A small network was shown many inputs. Here are its activations along a few directions, one row for each input.
In each table, some parts of the input vary, and every possible input appears once, in random order.
A made-up example of a description, with smaller parts first: one of 6 places along a line, together with either a single point or one of 11 places around a ring or (one of 2 separate values, together with one of 8 places around a ring).
Shared parts are said once, and a part with two or three values counts as separate values.
In the rows, zero is written as 128.

Other details of the inputs shift rows strongly along two fixed directions, in all tables alike. That doesn't count.

A family of inputs:
row 1: [193 211 150 168 139 135  81 150 125 115  96 136 133 104 161 132]
row 2: [147 184 156 131 163 115 139 112 145 100  83  73 119 131 130 184]
row 3: [152 117  83 109 126 138 126 131 114 145 193 157 162 131 110  24]
row 4: [ 85  84 114 107 150  72 182 114 191  98 109  79 106 142 108 137]
row 5: [105 111 105 139 116 115 134 145 174 115 107 125 112 137 119  98]
row 6: [ 69  56 148 110 107 104 150 111 141 101 114  96 133 105 114 165]
row 7: [168 171 153 160 150 180  74 156  64 143 137  88  92 112 155 165]
row 8: [195 171 144 151 141 175  42 186  51 141 144  91  93  97 189 108]
row 9: [109  85 170 128 143 118 143 152 133 148 120  79 103  88 154 187]
row 10: [169 112 157 180 114 109 118 141 141 133  83  56  87  93 212 215]
row 11: [ 73  38 117 129 121  77 177 107 210 116 112 126 132 129 165 183]
row 12: [ 77  67 137 104 113 120 138  93 155 134 155 119 116 122 109 105]
row 13: [131 172 141 118 168  87 140 113 155  91 103  98 145 113 148 170]
row 14: [137 150  97 105 127 143 128 112 107 151 186 176 180 149  99  43]
row 15: [121 109 157 124 143 112 132 154 125 147 141 110 127  75 161 176]
row 16: [ 76  67 114 117 132  83 167 106 186 127  80 108 113 159 104 203]
row 17: [ 96 132 169 116 124 126 131  82 132 141 140 128 130 132 100 153]
row 18: [111  95 124 140 113 124 167 103 167 126 104 139 129 170 135 181]
row 19: [116 105 118 123 102 116 130 135 108 101 145 158 156  96 113  91]
row 20: [103 133  88 111 143 124 177 108 152 114 118 119 108 175  81  92]
row 21: [145 154 169 146 131 147 103 101 103 148 125  86 100 100 136 160]
row 22: [201 216 168 156 117 155  61 151  41 115 111 133 154  70 163 131]
row 23: [129 138 131 111 123 174 154 147  89 157 154 188 139 161  95  80]
row 24: [119 105 190 148 162  91  93 132 129 104 138  62 125  67 187 234]
row 25: [ 74  83 122 115 131  88 162  92 186 119  84 133 144 168  98 198]
row 26: [132 154 109 119  99 159 123 132  64 123 148 207 145 156  61  58]
row 27: [205 217 155 151 137 164  74 130  62 162 133  84 144 122 143 132]
row 28: [125  98  74 140 101 157 164 126 144 141 117 157 105 177 125 110]
row 29: [ 93  63 115 122 123  74 146 123 181 125  85 100 108 131 136 172]
row 30: [168 191 171 137 147 144  62 157  73 124 148 118 140  98 186 159]
row 31: [132 148 125  99 114 159 107  98 104 139 176 198 152 137 100  40]
row 32: [174 168 130 129 155  96 117 137 139  91 112  75 115  85 170 138]
row 33: [138 135 159 135 140 161 139 148  95 163 116  98 101 108 138 171]
row 34: [ 92 109 120 118  94 142 155 121 101 110 126 141 133 132  75 126]
row 35: [155 171  71 148 108 172 117 160 122 132 122 164 114 174  84  46]
row 36: [ 89  67 133 114 136 105 155 105 162 143 152  78 134 126 119 138]
row 37: [141 128 101 105 106 151  97 119 108 138 187 180 130 114 117  24]
row 38: [134 118  93 127 112 138 145 130 147 130 128 193 144 162 154 100]
row 39: [111 128 119 105 131 153 150 146 102 155 162 210 155 141 104  66]
row 40: [124 151  97 134 117 151 137 129 155 117 116 181 140 181  71  74]
row 41: [132 133  94 111 130 117 119 131 143 126 109 183 150 153 128 104]
row 42: [112  81  86 116 117  90 143 133 170 120 120 165 134 135 132 101]
row 43: [ 93 129 119 105 131 146 131 133 104 124 176 173 135 182  95 106]
row 44: [109 103 133 137 130  82 142 125 201  96 113 117 130 109 130 154]
row 45: [200 201 134 160 134 169  90 141  58 170 132  72 113 111 145 126]
Description of these inputs: one of 5 places around a ring, together with either one of 4 places along a line or one of 5 separate values.
The inputs of row 6 and row 22 match in every part but the place on the ring of 5. If row 36 is changed in the same way as row 6 into row 22, which row does it become?
Answer: row 14
Change only the place on the line of 4 in row 11. List by row number the other rows that result.
Answer: row 32, row 42, row 44
List by row number the other rows that have the place on the ring of 5 in common with row 43.
Answer: row 2, row 17, row 18, row 23, row 25, row 26, row 27, row 40
Change only the choice among 5 separate values in row 21. List by row number the other rows that result.
Answer: row 7, row 33, row 34, row 45
